These are the activations of a small neural network, seen along a few directions. Each row is one input.
Each table varies a few parts of the input and shows all the possible inputs, shuffled.
Descriptions start from the smaller parts, as in this example, which fits no table here: ring(8) and (point or ring(9) or (values(2) and line(6))).
Shared parts are said once, and a part with two or three values counts as separate values.
In the rows, zero is written as 128.

Other details of the inputs vary at random and push rows far along two fixed directions, the same in every table; ignore that.

Table:
row 1: [156 137 126 125 175 166 148 107 134 133 140 117 166 149 100 149 127]
row 2: [161  98 153 173 102  88 104 163 154 116 125 145 163 132 180 115 167]
row 3: [154  92 151 186 101  91  93 171 149 117 122 148 169 138 179 106 171]
row 4: [157  99 153 177 103  92  98 163 151 113 121 147 161 135 181 115 163]
row 5: [157  89 154 181  95  82 103 171 148 124 128 143 175 134 178 103 177]
row 6: [ 73 158 104  86 141 148 135  93 100 143 128 104  80 117 107 126  90]
row 7: [ 94  92 130 137  21  71  85 194 117 113  92 159  69  86 142  81 115]
row 8: [ 73 160 106  81 128 136 141 105  99 132 127 126  56 105 103 135  94]
row 9: [154  91 149 184 100  88  98 170 145 123 122 144 177 135 176 103 175]
row 10: [155 135 124 128 176 168 149 107 134 133 141 120 162 149  99 150 129]
row 11: [121 150 124 118 190 145 151  90 125 143 156 112 151 143 127 147 148]
row 12: [ 98 133 107  83  95 147 138 132 106 131 112 128  73 104  68 125  78]
row 13: [162 137 127 122 175 159 158 103 139 130 146 119 158 142 106 156 130]
row 14: [123 143 141 154 144  94 117 116 131 130 135 115 147 135 197 115 157]
row 15: [161 139 128 123 175 163 150 102 139 129 139 119 160 149 107 156 125]
row 16: [ 89 131 103  89  88 157 122 139 107 124 102 137  55 110  68 125  70]
row 17: [164 138 129 119 172 159 155 103 141 132 143 116 162 146 106 157 128]
row 18: [ 92 131 105  91  92 152 125 134 109 117 105 139  49 104  77 129  70]
row 19: [ 92 133 108  79  81 138 134 135 105 121 109 138  45  92  73 126  69]
row 20: [156 133 124 123 171 167 150 107 134 142 140 114 173 154  95 149 132]
row 21: [122 162 125 122 194 147 148  77 124 144 153  95 153 148 143 141 136]
row 22: [127 132 143 159 138  87 116 132 137 123 139 134 148 130 196 121 176]
row 23: [ 95 101 132 124  18  69  87 187 116 107  91 159  54  78 142  88 102]
row 24: [ 91 134 102  85  89 153 123 137 106 124 101 135  57 107  68 125  67]
row 25: [160 101 156 164  95  80 107 161 148 119 125 143 160 126 175 112 162]
row 26: [158  97 151 173 102  89 105 163 151 115 126 145 159 130 179 114 166]
row 27: [154 132 124 125 170 165 150 108 131 140 140 114 171 150  97 146 132]
row 28: [152 128 124 128 164 167 146 112 134 141 139 116 168 155  97 147 134]
row 29: [122 134 141 160 138  92 113 130 133 118 135 135 145 131 192 119 170]
row 30: [158 134 128 117 167 159 158 107 135 142 144 113 170 148  96 149 131]
row 31: [ 75 153 104  91 147 152 137 103 105 135 129 120  83 118  96 134 107]
row 32: [125 157 124 126 202 153 151  85 129 135 154 112 158 150 131 150 152]
row 33: [160 139 128 124 176 162 152 102 136 127 141 118 159 145 107 155 124]
row 34: [ 65 164 103  80 116 133 133 102  96 136 117 112  45 103 116 122  78]
row 35: [157  97 155 169  96  84 107 162 148 118 128 145 156 127 175 111 164]
row 36: [163 138 129 120 173 158 157 103 138 130 144 116 160 142 107 156 128]
row 37: [ 96  97 133 128  18  73  85 189 121 109  91 160  55  85 143  89 107]
row 38: [155 131 128 121 165 162 156 109 136 142 145 115 167 150  95 148 134]
row 39: [159 100 152 179 109  89 101 160 150 111 123 147 163 131 183 114 165]
row 40: [ 67 162 106  77 114 128 134 101  95 140 119 112  46 103 116 120  78]
row 41: [149 128 121 128 168 171 150 110 132 141 141 116 165 154  93 147 133]
row 42: [ 75 134 122 116  92  93 105 131 109 136 119 123  80 104 159  99 114]
Description of these inputs: ring(6) and (values(2) or ring(5)).
- Changing only the ring(6) part turns row 37 into row 38. The same change can be made to row 25. Which row results? => row 30
- Changing only the ring(6) part turns row 42 into row 6. The same change can be made to row 7. Which row results? => row 9
- Which other rows does row 42 become when the values(2) part takes its other values? List them by row number. => row 11
- Which other rows does row 12 become when the ring(6) part takes its other values? List them by row number. => row 1, row 23, row 27, row 33, row 36
- Which other rows does row 8 become when the ring(6) part takes its other values? List them by row number. => row 11, row 22, row 29, row 31, row 32

Table:
row 43: [115 144 107 102 186 191 155  95 105 147 139 115 142 147  58 146 118]
row 44: [161 170 120  72 182 181 192  77 125 122 144 118 121 129  56 178  87]
row 45: [110 165  97 103 197 194 155  84 107 149 142 102 142 146  75 149 115]
row 46: [153  95 150 161  94  76 113 162 147 142 134 134 171 131 168 105 178]
row 47: [168 138 139 146 205 141 154  96 148 149 162  96 226 166 147 145 177]
row 48: [189 112 137 171 189 163 131 119 160 129 141 125 225 170 120 147 161]
row 49: [161 151 150 154 217 143 142  85 145 148 161 104 207 172 173 143 172]
row 50: [131  98 150 172 111  94 100 160 141 133 130 140 173 141 164 104 181]
row 51: [149 113 155 171 119  74 109 150 148 112 140 142 145 122 202 114 170]
row 52: [103 138 132  99  95 101 119 118 109 138 118 116  81 101 141 111  98]
row 53: [ 95 124 109 117  88 123 106 153 122 103  99 160  58 102 115 132 103]
row 54: [ 79 127 114 113  94 130 112 133 107 129 111 124  91 114 114 108 111]
row 55: [147 109 128 116  68 133 125 156 127 126 105 130 100 112  97 120  93]
row 56: [137 114 150 178 121  85 102 147 149 107 136 144 147 129 201 115 175]
row 57: [135 106 126 124  73 133 119 161 127 124 106 140 102 117 100 117  95]
row 58: [ 98 123 119 101  88 106 126 134 117 139 114 119  95  99 122 107 104]
row 59: [ 81 134 111 121 108 127 116 133 112 111 113 142  57 105 128 121 107]
row 60: [156 107 151 172 113  92  99 162 156 101 124 156 152 130 186 128 170]
row 61: [ 85 144 116 101  89 107 113 124 106 133 116 121  69 102 135 111  92]
row 62: [112 131 122 100  81 120 126 148 117 106 109 155  64  96 113 132  91]
row 63: [143  91 149 168 101  83 113 161 141 139 134 140 174 138 172 105 180]
row 64: [141 171 116  78 194 170 189  70 120 130 154 101 112 128  77 171  92]
row 65: [ 72 142 108 118 100 119 108 131 104 128 105 127  71 124 142 109 104]
row 66: [149 126 117 115 159 184 146 113 135 128 134 119 146 152  66 153  99]
- What is each input in this table made of? => line(4) and ring(6)
- Changing only the line(4) part turns row 56 into row 64. The same change can be made to row 54. Which row results? => row 58
- Which other rows does row 62 become when the line(4) part takes its other values? List them by row number. => row 44, row 53, row 60
- Start at row 55 and move only the line(4) part, one step at a time. The first step leads to row 57. Which rows follow, in order? => row 66, row 48
